A small network was shown many inputs. Here are its activations along a few directions, one row for each input.
In each table, some parts of the input vary, and every possible input appears once, in random order.
A made-up example of a description, with smaller parts first: one of 5 places around a ring, together with either a single point or one of 11 places around a ring or (one of 3 separate values, together with one of 4 places along a line).
Shared parts are said once, and a part with two or three values counts as separate values.
In the rows, zero is written as 128.

Other details of the inputs vary at random and push rows far along three fixed directions, the same in every table; ignore that.

A family of inputs:
x1: [ 97  69 129 103 121 111 152  97 115 100 108 173]
x2: [183 136 132 164 133  99  75 119 173 130 161  95]
x3: [ 89  86 124 132 102 102 145 112 103 112  89 162]
x4: [ 85  97 111 115 111  99 150  87 100  93  96 149]
x5: [103  81 146  99 105 119 152 109  81 124  83 149]
x6: [175 111 166 144 137 131  83 149 159 147 167 106]
x7: [182 131 139 127 179 137  68 128 189 116 152 118]
x8: [ 74 118 125 114  88 177  91 153 103  81 149 120]
x9: [201 127 143 131 209  92 118  95 138 142  80 131]
x10: [197  87 163 136 175  70 130 104 164 163  93 145]
x11: [177 111 146 146 133 117  83 129 185 140 172 126]
x12: [111 168 106 143 155 127 197 134 124 166 128 163]
x13: [165 100 138 156 194  68 136 106 154 138 100 168]
x14: [112 186 103 136 112 143 140 147 153 153 187 117]
x15: [ 64 108 113 112 113 127 152 113 102  90  97 165]
x16: [125 193  94 144 145 156 130 145 144 142 160  99]
x17: [ 88 103 120 107 106 173  86 134 134  74 148 128]
x18: [175 116 141 130 160 140  82 127 196 112 173 124]
x19: [134 105 129  87  81 167  91 130 137  63 131 110]
x20: [114 106 129 111  87 156  81 131  96  91 138  81]
x21: [187 125 161 130 138 129  77 138 170 147 157  91]
x22: [109 186 105 155 145 162 132 167 144 146 165 125]
x23: [ 83  98 119 119  90 104 144  99  99 109  77 151]
x24: [178 137 153 129 163 138  60 147 173 117 147 114]
x25: [ 90  85 139  96 109 134 165 125  65 119  91 155]
x26: [119  76 135 116 109  99 154  78 111 107  94 147]
x27: [121 158 111 142 176 136 197 137 121 168 116 162]
x28: [116  81 132 125 100 106 161  76 100 104 100 139]
x29: [100  73 145 133  78 143 105 140 123 104 171 108]
x30: [164 121 132 139 178  69 130 103 159 147  95 167]
x31: [114  91 141 106 122 119 126 114  84 116  63 148]
x32: [103  98 135 110  99 114 136 101  75 110  66 120]
x33: [170 109 162 137 168 147  81 146 164 115 168 124]
x34: [112  86 135  87 110 133 157 101  64 110  80 128]
x35: [107 212 116 149 110 153 132 187 110 172 154 103]
x36: [101 188 108 155 120  95 184 146 100 192 104 138]
x37: [138 172 120 137 137  91 191 121 115 201 102 135]
x38: [111 220  93 133 121 159 131 158 117 153 155  94]
x39: [ 85  76 125 122 125 115 163 116 105 107 118 166]
x40: [193 115 138 128 176 144  80 118 189 113 174 105]
x41: [120 167 107 134 172 136 197 136 119 171 117 164]
x42: [116 199 118 144 101 141 121 169 122 173 148 101]
x43: [ 84  89 128 144  73 136  93 140 128  87 152 122]
x44: [117  87 141 110 101 100 157  90  92 120  91 131]
x45: [112  94 127 113 110 156 111 116 140  70 165 117]
x46: [174  91 141 139 186  84 147 105 160 145 115 172]
x47: [123 151 113 134 152 101 161 106 124 123 108 137]
x48: [110 172 114 152 137 159 144 162 156 146 184 129]
x49: [164 131 151 148 166 143  72 152 153 115 156 120]
x50: [120 193 104 142 117 103 207 122  90 196 123 110]
x51: [117 188 100 144 164 111 178 122 127 161 105 152]
x52: [103  99 123 101 110 176 105 122 137  75 157 114]
x53: [199  97 155 115 181  97 135 100 122 147  91 117]
x54: [120 220  98 117  91 173 145 178 135 149 147 126]
x55: [100 172 113 151  95 146 142 159 139 163 187 119]
x56: [142 182 128 127 143 157 124 164 143 158 169 123]
x57: [207 131 129 116 137 143  83 131 175 111 135 101]
x58: [211  90 154 133 192 100 136 116 156 127  63 179]
x59: [ 97 223  97 127  90 161 133 176 105 171 152  86]
x60: [178 120 127 147 179  70 133  91 155 128 106 134]
x61: [171 132 140 156 130 103  72 139 184 140 147 120]
x62: [181  94 159 144 165  81 139 114 148 162 106 146]
x63: [189 125 135 153 165  62 124  96 158 153  89 138]
x64: [ 90  91 134 140  74 131  91 151 118 102 149 106]
x65: [177 122 134 143 151 117  98 115 181 120 185 106]
x66: [112 202 112 154  92 120 124 169 138 177 154 102]
x67: [ 97 113 125 103  99 171  72 135 112  73 141 110]
x68: [114  56 140 131 126 100 149 103 117 113  99 165]
x69: [196 123 160 134 143 124  79 127 164 147 162  86]
x70: [110  91 143 109 110 111 131 103  85 117  61 133]
x71: [ 94 230  84 112  96 160 214 150  91 162  94 140]
x72: [205 123 160 119 178 134  68 125 183 123 161 104]
x73: [ 88  92 141 114  86 172 101 155  99 101 164 107]
x74: [158 148 131 153 112 108  86 140 155 134 162  70]
x75: [115  72 141 113 110 101 149  86 117 108  88 159]
x76: [139 185 125 141 107 145 140 147 117 173 175  73]
x77: [110 197  97 142 131 143 127 144 149 136 166 111]
x78: [ 96  89 145 123  79 151  77 146 110  91 138 107]
x79: [108  97 138 120  73 119  80 126 124  91 136  85]
x80: [103 184  95 144 160 133 192 140 108 165  99 162]
x81: [ 72 109 118 125  96 162  99 145 132  72 165 132]
x82: [ 77 109 114 114  82 139  89 123 133  78 159 122]
x83: [116 180 103 127 132 178 135 152 153 144 178 111]
x84: [126 165 118 129 166 133 191 141 101 172 111 159]
x85: [133 161 133 152 151 107 196 140  95 201 107 143]
x86: [186 119 159 115 143 139  73 141 163 133 154  93]
x87: [ 96 203  88 135  95 148 155 146 137 155 194 104]
x88: [116 195  89 138 166 125 187 125 112 164  99 142]
x89: [ 69 104 120 130  97 165 106 145 126  74 161 130]
x90: [214  82 180 117 196  88 115 107 150 148  83 149]
x91: [214 103 152 127 186  99 141 117 156 135  58 181]
x92: [ 98  79 141 134 111 117 133 125  79 113  75 143]
x93: [ 89  90 130 122 115 128 144 131  64 114  71 146]
x94: [144 171 111 123 167 128 189 116  96 165 108 129]
x95: [106  96 128 106 107 155 105 120 145  70 165 121]
x96: [ 84  92 122 127  93 137  91 139 138  79 163 133]
x97: [122  92 136 104 119 120 130  98  76 111  64 132]
x98: [118  91 137  91 143 132 149  97  89 106  84 158]
x99: [ 93 109 127 119  62 155  92 133  92  91 136  73]
x100: [106 203 101 145 114  95 179 136 103 191  98 124]
x101: [ 90  97 126 102 103 181 105 131 136  84 162 132]
x102: [ 69  96 113 105 107 144 172 111 104  97 107 168]
Description of these inputs: one of 6 places along a line, together with either a single point or (one of 2 separate values, together with one of 8 places around a ring).
- Changing only the place on the line of 6 turns x1 into x39. The same change can be made to x90. Which row results? => x73
- Changing only the place on the line of 6 turns x92 into x99. The same change can be made to x68. Which row results? => x28
- Change only the choice among 2 separate values in x11. List by row number the other rows that result. => x61
- Change only the place on the ring of 8 in x14. List by row number the other rows that result. => x18, x21, x37, x75, x83, x86, x98
- Change only the place on the line of 6 in x38. List by row number the other rows that result. => x8, x9, x24, x49, x67
- Start at x44 and move only the place on the ring of 8, one step at a time. The first step leads to x26. Which rows follow, in order? => x87, x95, x52, x72, x34, x69

A family of inputs:
x103: [ 91 217  86 144 115 147 171 152 135 168 185 118]
x104: [115  69 142 105  78 144  66 120 157  65 163 109]
x105: [146  63 153 120 159  73 148  77 104 136  62 154]
x106: [ 95 217  95 139  82 138 176 155 117 179 162 105]
x107: [111  79 145 116  83 148  86 119 128  91 160  91]
x108: [ 86  73 128 125 104 142 189 123  83 104 103 172]
x109: [133  90 143 124 133  83 141 103 111 134  70 159]
x110: [158  99 149 146 128 122  68 131 156 109 152  94]
x111: [189  70 149 141 184  95  91  93 178  91 129 139]
x112: [188 178 129 168 151 105 124 135 155 177 154  99]
x113: [ 94  84 124 107 132 130 152 105  92  77  76 166]
x114: [144  91 144 137 119 117 107 113 128 111 125 109]
x115: [ 52 109 105 111 111 115 196  96  74 119  86 173]
x116: [ 92  87 133 119  58 159  51 148 150  58 176 101]
x117: [168 163 141 155 158 108 120 135 154 190 151 101]
x118: [198 181 131 165 154  97 118 145 170 179 159 100]
x119: [ 81 109 108 103 103 143 180 106  77  95  77 159]
x120: [166  84 149 112 207  84 160  79 130 133  56 186]
x121: [235  86 175 150 177  79  55 122 205 123 122 120]
x122: [171  98 154 117 188  86 154  88 108 159  58 150]
x123: [101 183 112 154 114 128 146 149 106 178 139 107]
x124: [147  94 137 141 146 128  71 128 174  87 161 121]
x125: [114  79 146  96  60 172  67 136 124  53 158  99]
x126: [131  96 138 121 146 112 147 106  87 116  62 140]
x127: [160  87 164 104 107 151  45 136 165  91 169  97]
x128: [182 166 132 149 190 124 102 145 178 157 146 135]
x129: [ 91  85 130 125  81 159  62 139 149  48 180 112]
x130: [ 51 128 106 123  93 114 190 116  45 140  77 148]
x131: [180 177 128 149 183 121 115 145 175 172 133 132]
x132: [108  82 138 132 119 110 137 107  93 111  82 128]
x133: [153  83 147 102 161  99 137  92 125 125  61 166]
x134: [193 180 125 143 159 125 118 141 173 160 137 118]
x135: [126  60 136 122 175  82 150  80 113 103  63 183]
x136: [136  86 136  96 140 113 151  89 115 110  69 162]
x137: [164 181 122 142 143 136 134 140 129 161 141  97]
x138: [188 171 135 159 177 103 114 138 198 184 159 128]
x139: [ 97  97 142 114  80 174  61 148 114  87 157  88]
x140: [179  86 151 103 176  82 153  83 110 134  59 154]
x141: [144 119 141 119 126 160  70 141 175 105 174 108]
x142: [179 140 149 170 176 130 123 170 175 161 161 142]
x143: [138 157 118 123 154 142 146 125 146 136 144 134]
x144: [113  78 148  88  67 170  67 131 133  62 164  98]
x145: [ 63 115 117  98  92 128 185 117  47 119  55 162]
x146: [ 67 227  82 138  81 142 182 160 109 188 157 122]
x147: [ 63 151  91 112  88 179 148 140  93  90 157 121]
x148: [153  81 145 112 164  96 131  96 120 121  52 172]
x149: [141 154 128 146 134 102 113 144 136 162 141 112]
x150: [129  99 143 117  88 170  70 136 128  85 162  82]
x151: [ 60 154 100 104  46 182 131 156  74  96 160  94]
x152: [156 162 132 136 145 129  97 158 136 156 144 107]
x153: [114  76 142 108 133 118 134 103  76 109  65 145]
x154: [187 188 134 149 151 130 102 165 170 164 147 104]
x155: [184 144 140 157 160  89 104 139 161 156 132 114]
x156: [184 192 124 158 178 130 119 157 183 167 141 122]
x157: [163 100 145 116 164 106 153  92 109 143  71 134]
x158: [ 98  88 129 114  58 153  78 131 137  63 161 107]
x159: [148  98 131 125 165  83 174  79 131 139  69 173]
x160: [ 38 159  95 117  83 150 211 132  28 138  72 134]
x161: [167  78 157 119 156  73 135  92 133 139  74 157]
x162: [ 90  78 135 112  68 150  54 139 142  65 162 112]
x163: [137  76 150 119  73 140  53 131 155  66 169  98]
x164: [ 79 125 122  99  60 184 104 141 101  94 172  83]
x165: [143 179 117 144 121 116 138 141 139 172 161 101]
x166: [192 163 142 161 181 128 145 162 187 190 180 136]
x167: [141 189 109 146 170 147 118 158 157 155 168 121]
x168: [180 175 123 146 176 134 124 136 171 145 152 128]
x169: [ 36 145  83 112 113 120 246  96  51 137  80 172]
x170: [141 110 127 132 197  75 185  84 123 154  71 176]
x171: [ 64 197  93 132  84 130 180 151  83 179 147 117]
x172: [ 88  79 125 122 107 116 152 104 103  89  78 160]
x173: [154 105 137 137 111 141  65 134 182  88 178 107]
x174: [ 98  90 138 117  69 154  78 125 126  85 180  84]
x175: [120  56 141 120 153  91 137  86 115  93  70 181]
x176: [168 184 120 147 152 132 113 157 167 155 136 116]
x177: [167  94 156 120 178  99 139  97 116 153  70 141]
x178: [156 164 121 126 153 141 138 131 159 149 141 126]
x179: [ 61 231  80 153  89 149 174 170 113 182 160 125]
x180: [ 98 177 116 146 124 155 180 173 123 187 175 148]
x181: [ 63 206  91 115  87 154 183 158  66 174 139 114]
x182: [145 164 115 153 144 120 138 130 157 138 155 129]
x183: [ 85 196  90 124 139 152 180 142 105 160 147 137]
x184: [ 81  19 160 113  70 188  49 163 134  43 190 132]
x185: [ 68 213  87 129  86 155 176 171  71 158 128 108]
x186: [131 117 125 123 158 132 126 124 130  99 119 139]
x187: [ 92 219  82 129 131 163 179 151 118 161 169 121]
- What do these inputs look like to the network? => one of 5 places around a ring, together with either a single point or (one of 2 separate values, together with one of 8 places along a line)
- Changing only the place on the ring of 5 turns x118 into x165. The same change can be made to x119. Which row results? => x178
- Change only the choice among 2 separate values in x177. List by row number the other rows that result. => x117
- Start at x124 and move only the place on the line of 8, one step at a time. The first step leads to x129. Which rows follow, in order? => x172, x116, x121, x155, x110, x132
- Change only the choice among 2 separate values in x147. List by row number the other rows that result. => x111
- Start at x128 and move only the place on the ring of 5, one step at a time. The first step leads to x113. Which rows follow, in order? => x168, x143, x120
